Each row below holds a small network's activations on one input, seen along a few directions.
Each table varies a few parts of the input and shows all the possible inputs, shuffled.
Descriptions start from the smaller parts, as in this example, which fits no table here: one of 2 separate values, together with either a single point or one of 11 places along a line or (one of 4 places along a line, together with one of 8 places around a ring).
Shared parts are said once, and a part with two or three values counts as separate values.
In the rows, zero is written as 100.

Other details of the inputs shift rows strongly along two fixed directions, in all tables alike. That doesn't count.

A family of inputs:
x1: [87 94 124 105 65 112 133 88 95 93 124 43 66 109 150]
x2: [113 75 109 77 110 112 133 123 84 112 105 63 79 134 147]
x3: [108 125 98 75 94 80 93 64 80 126 99 144 94 62 57]
x4: [103 105 103 75 93 96 127 108 80 123 106 89 78 106 128]
x5: [111 72 89 111 116 112 87 140 119 103 88 98 110 121 115]
x6: [95 70 97 155 103 112 70 129 143 58 106 88 126 114 109]
x7: [108 85 78 123 131 109 61 122 125 96 87 130 139 103 60]
x8: [84 114 101 143 82 93 75 78 123 78 109 116 122 72 59]
x9: [110 83 111 76 96 109 139 130 82 118 103 62 68 131 162]
x10: [106 55 99 114 119 126 83 147 123 88 88 77 118 152 125]
x11: [106 80 103 96 105 116 95 118 105 98 93 83 106 133 113]
x12: [108 89 93 103 114 96 74 105 109 110 90 135 112 91 76]
x13: [93 109 97 132 88 98 91 87 110 74 112 102 117 81 93]
x14: [88 94 126 111 70 103 127 88 97 92 120 52 75 105 139]
x15: [100 114 109 66 99 98 149 87 86 112 90 80 63 105 147]
x16: [107 68 89 119 134 122 82 154 120 93 91 95 119 136 112]
x17: [108 137 95 70 91 73 92 51 73 130 101 149 95 51 47]
x18: [95 112 100 128 85 92 90 83 111 75 115 107 115 80 85]
x19: [113 57 95 106 129 124 97 149 114 96 94 73 107 143 136]
x20: [105 98 93 104 115 98 73 112 106 109 91 136 110 92 76]
x21: [100 71 102 106 132 118 96 129 129 87 76 97 91 126 141]
x22: [96 72 93 155 105 117 74 127 141 56 107 93 129 112 111]
x23: [90 120 97 138 85 84 70 73 120 77 109 123 127 64 50]
x24: [87 69 102 138 104 119 89 135 141 62 99 70 120 110 123]
x25: [96 124 79 120 114 96 45 94 115 97 85 156 149 84 20]
x26: [112 113 103 65 86 88 130 83 70 130 104 93 77 90 113]
x27: [55 100 111 88 70 65 128 59 55 97 100 91 41 86 87]
x28: [114 80 109 72 109 114 136 128 82 110 107 55 73 136 155]
x29: [104 128 104 67 87 91 110 76 74 116 102 100 93 95 84]
x30: [94 116 89 102 107 99 70 100 103 102 93 129 127 100 60]
x31: [103 108 90 100 106 100 73 92 103 102 90 120 126 99 62]
x32: [91 113 120 91 67 96 144 78 78 90 121 54 72 90 140]
x33: [111 111 111 60 90 88 121 84 70 126 106 102 68 89 111]
x34: [109 134 98 64 81 78 122 62 67 135 105 119 85 67 77]
x35: [102 124 101 67 100 91 124 90 69 121 111 100 85 95 100]
x36: [92 154 106 61 92 86 124 44 78 109 90 113 86 78 81]
x37: [102 74 94 113 124 110 70 138 119 100 91 119 111 115 105]
x38: [110 121 104 62 82 82 133 74 66 133 106 104 77 82 100]
x39: [97 110 86 105 133 106 92 99 119 90 79 120 114 98 85]
x40: [89 121 93 139 87 93 75 76 115 76 108 125 130 64 58]
Each input here is: either a single point or one of 11 places along a line or (one of 4 places along a line, together with either a single point or one of 6 places along a line).
Question: Which other rows does x26 become when the place on the line of 6 takes its other values? List them by row number.
Answer: x4, x5, x9, x34, x38
Question: Start at x37 and move only the place on the line of 6, one step at a time. The first step leads to x20. Which rows follow, in order?
Answer: x33, x17, x3, x12
Question: Start at x1 and move only the place on the line of 11, one step at a time. The first step leads to x14. Which rows follow, in order?
Answer: x8, x23, x6, x18, x22, x13, x40, x32, x24

A family of inputs:
x41: [72 98 74 159 78 74 43 78 114 85 106 146 121 47 17]
x42: [87 71 89 101 128 118 80 140 118 93 55 110 96 141 123]
x43: [117 179 120 55 40 79 151 30 39 127 155 72 93 53 82]
x44: [130 99 82 104 120 117 56 138 107 120 105 128 150 125 58]
x45: [141 100 94 70 129 136 127 147 122 122 101 81 109 137 165]
x46: [78 72 104 135 126 122 120 130 127 42 96 52 89 139 167]
x47: [73 153 129 59 48 62 143 7 44 104 127 98 54 48 91]
x48: [103 52 99 77 107 95 110 120 91 109 88 90 60 138 128]
x49: [129 97 79 102 126 115 60 137 109 121 100 122 155 114 60]
x50: [75 125 93 149 106 90 56 63 132 74 84 131 121 60 33]
x51: [72 112 105 118 79 92 103 54 103 88 101 107 97 80 75]
x52: [85 84 75 113 116 84 49 101 93 116 82 172 113 64 16]
x53: [112 144 78 131 90 93 54 79 131 86 115 127 179 57 33]
x54: [85 60 129 118 80 107 117 123 109 62 107 51 68 125 151]
x55: [94 75 133 25 89 104 188 91 45 139 96 38 13 150 193]
x56: [95 118 104 30 61 58 145 55 16 158 112 103 20 68 94]
x57: [112 141 86 141 82 101 50 84 117 90 130 133 169 74 19]
x58: [125 100 94 137 113 144 95 141 164 70 116 74 148 118 148]
x59: [81 120 74 101 140 86 73 91 121 103 55 165 124 76 27]
x60: [82 17 123 160 85 105 94 166 123 77 115 49 79 147 169]
x61: [82 95 88 145 84 79 65 73 123 70 103 127 111 76 47]
x62: [134 108 104 123 91 121 115 106 115 80 116 69 136 105 133]
x63: [98 129 129 21 93 82 168 56 38 145 92 68 10 100 139]
x64: [70 171 123 58 59 67 176 16 59 104 109 81 55 49 95]
x65: [98 35 105 101 126 113 84 162 116 89 72 96 84 147 127]
x66: [144 86 89 98 149 137 74 149 139 107 89 109 145 123 123]
x67: [75 60 113 136 97 132 103 142 133 52 83 46 87 152 179]
x68: [134 87 93 68 118 116 105 142 101 123 99 72 122 135 136]
x69: [97 37 112 101 104 89 101 154 85 127 97 89 60 139 143]
x70: [126 149 103 109 93 111 91 71 123 89 124 108 144 59 86]
x71: [92 61 85 108 166 122 99 154 122 76 67 94 93 153 143]
x72: [84 101 82 101 129 83 45 84 105 105 73 174 121 77 31]
x73: [71 103 101 128 70 82 87 68 85 90 116 120 97 50 51]
x74: [148 163 110 18 79 84 171 50 31 157 114 97 77 76 116]
Question: Describe the family of inputs behind these rows.
Answer: one of 2 separate values, together with either one of 6 places along a line or one of 11 places along a line
Question: Which other rows does x47 become when the place on the line of 11 takes its other values? List them by row number.
Answer: x41, x46, x50, x51, x54, x60, x61, x64, x67, x73
Question: Which other rows does x61 become when the choice among 2 separate values takes its other values? List them by row number.
Answer: x48
